Each row below holds a small network's activations on one input, seen along a few directions.
Each table varies a few parts of the input and shows all the possible inputs, shuffled.
A made-up example of a description, with smaller parts first: one of 6 places along a line, together with either a single point or one of 9 places along a line or (one of 3 separate values, together with one of 5 places around a ring).
Shared parts are said once, and a part with two or three values counts as separate values.

Other details of the inputs vary at random and push rows far along two fixed directions, the same in every table; ignore that.

Rows:
x1: [-248,-59,-43,23,-147,62,-187,297,-103,225,-19,-164,42]
x2: [-270,-44,-45,156,-190,165,-168,29,-331,-208,73,37,231]
x3: [75,105,11,-64,59,-72,98,-163,71,-202,-19,84,-13]
x4: [-217,-107,-74,-27,-128,46,-213,325,-140,236,26,-206,36]
x5: [-518,-190,-65,51,-109,228,-71,60,-302,-82,120,-81,321]
x6: [-37,-36,-26,-48,94,197,-37,34,44,-93,132,-39,-20]
x7: [569,238,166,-10,197,-254,186,-324,225,-143,-103,387,-265]
x8: [368,-86,46,-199,275,-141,495,-115,532,190,-118,83,-116]
x9: [147,-232,-50,-84,124,58,130,230,344,527,-49,-324,-233]
x10: [-244,135,31,0,-249,-20,-461,7,-332,-257,88,-269,-16]
x11: [-176,-172,-103,-80,82,116,134,45,-30,88,75,-88,192]
x12: [-465,-455,-222,-96,119,570,140,436,0,423,263,-457,293]
x13: [-410,-275,-165,-2,59,509,-152,293,-219,128,300,-261,204]
x14: [-200,3,-26,122,-80,35,-15,-110,-207,-162,14,139,126]
x15: [428,69,81,14,101,-241,197,-74,416,328,-236,11,-380]
x16: [-183,231,32,-20,-303,-172,-401,68,-259,-237,7,-54,-1]
x17: [415,219,97,104,148,-180,139,-302,116,-116,-137,413,-201]
x18: [335,-28,97,-164,227,-174,412,-170,355,111,-94,136,-59]
x19: [284,370,155,190,-173,-532,-210,-395,-96,-334,-275,307,-335]
x20: [326,-245,-9,-167,356,91,546,115,572,467,-20,-73,-95]
x21: [558,-74,-13,-18,229,-120,409,-56,434,281,-119,154,-137]
x22: [-259,73,-17,-63,-239,58,-389,73,-197,-172,91,-339,-59]
x23: [-165,65,12,12,-109,124,-230,6,-279,-292,163,-51,228]
x24: [-77,53,46,-62,-137,-90,-191,224,-73,103,27,-148,-32]
x25: [-137,-144,-75,4,110,213,179,89,59,166,39,-74,131]
x26: [-91,494,109,143,-228,-402,-315,-583,-574,-833,-114,470,166]
x27: [-26,-223,-29,24,-5,4,100,361,206,497,-102,-121,-102]
x28: [284,327,95,33,-58,-290,-95,-336,-28,-485,-78,293,-38]
x29: [-63,-148,-18,114,53,214,49,37,-17,85,68,92,1]
x30: [-1,136,3,112,-78,1,-81,-101,-186,-241,-6,144,133]
Description of these inputs: one of 5 places along a line, together with either one of 2 separate values or one of 4 places along a line.
The inputs of x23 and x30 match in every part but the place on the line of 5. If x18 is changed in the same way as x23 into x30, which row does it become?
Answer: x26
Which other rows agree with x13 in the place on the line of 5? List them by row number.
Answer: x4, x9, x11, x12, x21
A walk changes only the place on the line of 5. It starts at x3 and steps to x20. List the rest of the walk in order.
Answer: x12, x25, x14
Which other rows agree with x8 in the place on the line of 5? List them by row number.
Answer: x3, x6, x16, x22, x28
Change only the choice among 2 separate values in x19. List by row number the other rows that result.
Answer: x27

Rows:
x31: [-100,-268,-7,-190,-5,307,165,202,236,186,126,-470,187]
x32: [49,163,4,105,-34,42,-388,46,-258,-168,67,-12,-84]
x33: [392,-80,42,120,-77,-326,276,-74,327,179,-290,233,-123]
x34: [203,253,1,-72,-34,-168,13,-264,136,-292,-85,15,-47]
x35: [248,-20,-7,-84,249,-249,269,-204,225,255,-121,101,-335]
x36: [-472,-107,-121,139,-37,335,-133,-53,-224,-82,90,-231,20]
x37: [115,226,47,-92,138,-106,164,-284,-156,-583,95,373,309]
x38: [113,-89,-46,-53,2,-270,175,180,123,449,-144,19,-60]
x39: [402,8,26,94,193,-218,490,-148,215,107,-172,596,144]
x40: [-322,-21,-137,152,-156,464,-434,275,-283,-69,210,-277,41]
x41: [-246,-341,-128,14,12,211,106,441,74,577,-27,-331,156]
x42: [132,-53,-42,-319,143,-131,174,89,237,199,55,-208,-18]
x43: [-213,-321,-159,75,-53,275,182,398,189,531,-68,-290,85]
x44: [327,-47,102,129,-99,-227,267,-49,230,252,-292,129,-67]
x45: [-254,-437,-48,25,128,441,231,119,195,432,94,-388,21]
x46: [-251,236,51,-28,-356,-142,-452,-285,-436,-855,105,-19,265]
x47: [-474,124,36,-278,-165,48,-311,200,-225,-241,173,-289,185]
x48: [-418,-222,-67,99,-92,258,-139,-72,-198,-177,107,-174,75]
x49: [-424,13,25,-11,-252,-98,-222,312,-212,127,-40,-63,113]
x50: [-51,53,-28,-174,28,11,-62,10,-5,-98,59,-238,118]
x51: [283,10,46,38,282,-194,262,-299,264,170,-167,123,-299]
x52: [227,123,40,139,-167,-40,-272,-91,-81,-293,33,134,-118]
x53: [-112,-279,-141,-114,95,349,-111,520,9,495,252,-370,-47]
x54: [34,341,141,226,-316,-48,-539,-222,-479,-575,59,137,-7]
x55: [-53,171,6,93,162,27,115,-486,-299,-459,18,560,168]
x56: [-200,227,120,-16,-2,-247,-186,-221,-168,-234,-78,156,-192]
x57: [483,253,186,-85,107,-305,1,49,303,135,-125,247,-439]
x58: [581,83,58,68,309,2,359,-89,262,30,65,537,-52]
The inputs of x58 and x37 match in every part but one. If x53 is changed in the same way as x58 into x37, which row does it become?
Answer: x42
Describe the family of inputs behind these rows.
Answer: one of 4 separate values, together with either a single point or one of 6 places along a line
Which other rows agree with x38 in the choice among 4 separate values? List them by row number.
Answer: x33, x39, x41, x43, x44, x49
Change only the place on the line of 6 in x54. List by row number the other rows that result.
Answer: x32, x40, x52, x53, x57

Rows:
x59: [-207,-73,-1,-49,-100,62,-146,125,-75,-7,63,-169,41]
x60: [-78,-61,-45,-81,77,267,-29,0,-76,-181,236,-71,148]
x61: [401,-137,15,-3,206,-47,427,52,522,435,-157,84,-231]
x62: [60,389,68,49,-67,-180,-246,-453,-375,-753,58,341,82]
x63: [-56,14,27,15,-5,10,134,-191,-63,-176,17,148,164]
x64: [-374,-423,-158,-5,52,414,78,390,-5,457,148,-364,168]
x65: [25,32,-22,92,-30,-154,16,-110,-120,-23,-93,178,31]
x66: [78,-78,-24,-130,85,34,95,178,246,309,-2,-233,-136]
x67: [316,196,72,-3,153,-222,206,-367,104,-262,-103,345,-44]
x68: [-144,-30,-6,47,-73,118,-140,151,-139,42,59,-70,63]
x69: [22,46,19,62,-48,-61,-46,40,-83,10,-29,95,18]
x70: [-19,21,5,92,-34,2,-108,-74,-93,-37,-20,10,-78]
x71: [-351,-100,-45,-3,16,220,25,-3,-187,-127,101,-50,286]
x72: [26,-82,-16,-113,87,30,84,176,220,306,8,-177,-134]
x73: [-197,-4,-14,-37,-154,68,-243,98,-158,-110,81,-251,86]
x74: [-227,324,66,43,-242,-218,-457,-173,-456,-500,15,111,9]
x75: [-560,-244,-142,58,-143,397,-176,330,-272,84,176,-273,288]
x76: [-100,129,39,94,-136,20,-285,-1,-240,-179,31,27,6]
x77: [335,242,67,120,-39,-414,118,-298,33,-182,-243,466,-97]
x78: [253,173,108,-27,10,-322,20,-166,119,-73,-144,194,-227]
x79: [-473,125,-31,154,-294,166,-501,-3,-533,-434,123,-61,179]
x80: [-85,-414,-108,-36,173,331,262,332,275,602,58,-305,-17]
x81: [-55,-272,-94,-174,95,260,129,373,306,492,81,-462,-32]
x82: [395,83,45,-56,255,-126,315,-266,279,-81,-70,253,-95]
x83: [9,71,6,-55,-95,-51,-142,18,-22,-67,4,-167,-30]
x84: [425,-48,72,-87,119,-201,274,-17,458,265,-140,1,-241]
x85: [580,120,96,31,131,-402,337,-143,334,191,-258,400,-208]
Describe the family of inputs behind these rows.
Answer: either one of 6 places along a line or one of 9 places around a ring or (one of 3 separate values, together with one of 4 places along a line)
Which other rows belong to the same alternative as x63? List them by row number.
Answer: x60, x62, x67, x71, x82
Which other rows belong to the same alternative as x84? List them by row number.
Answer: x59, x66, x72, x73, x74, x78, x81, x83
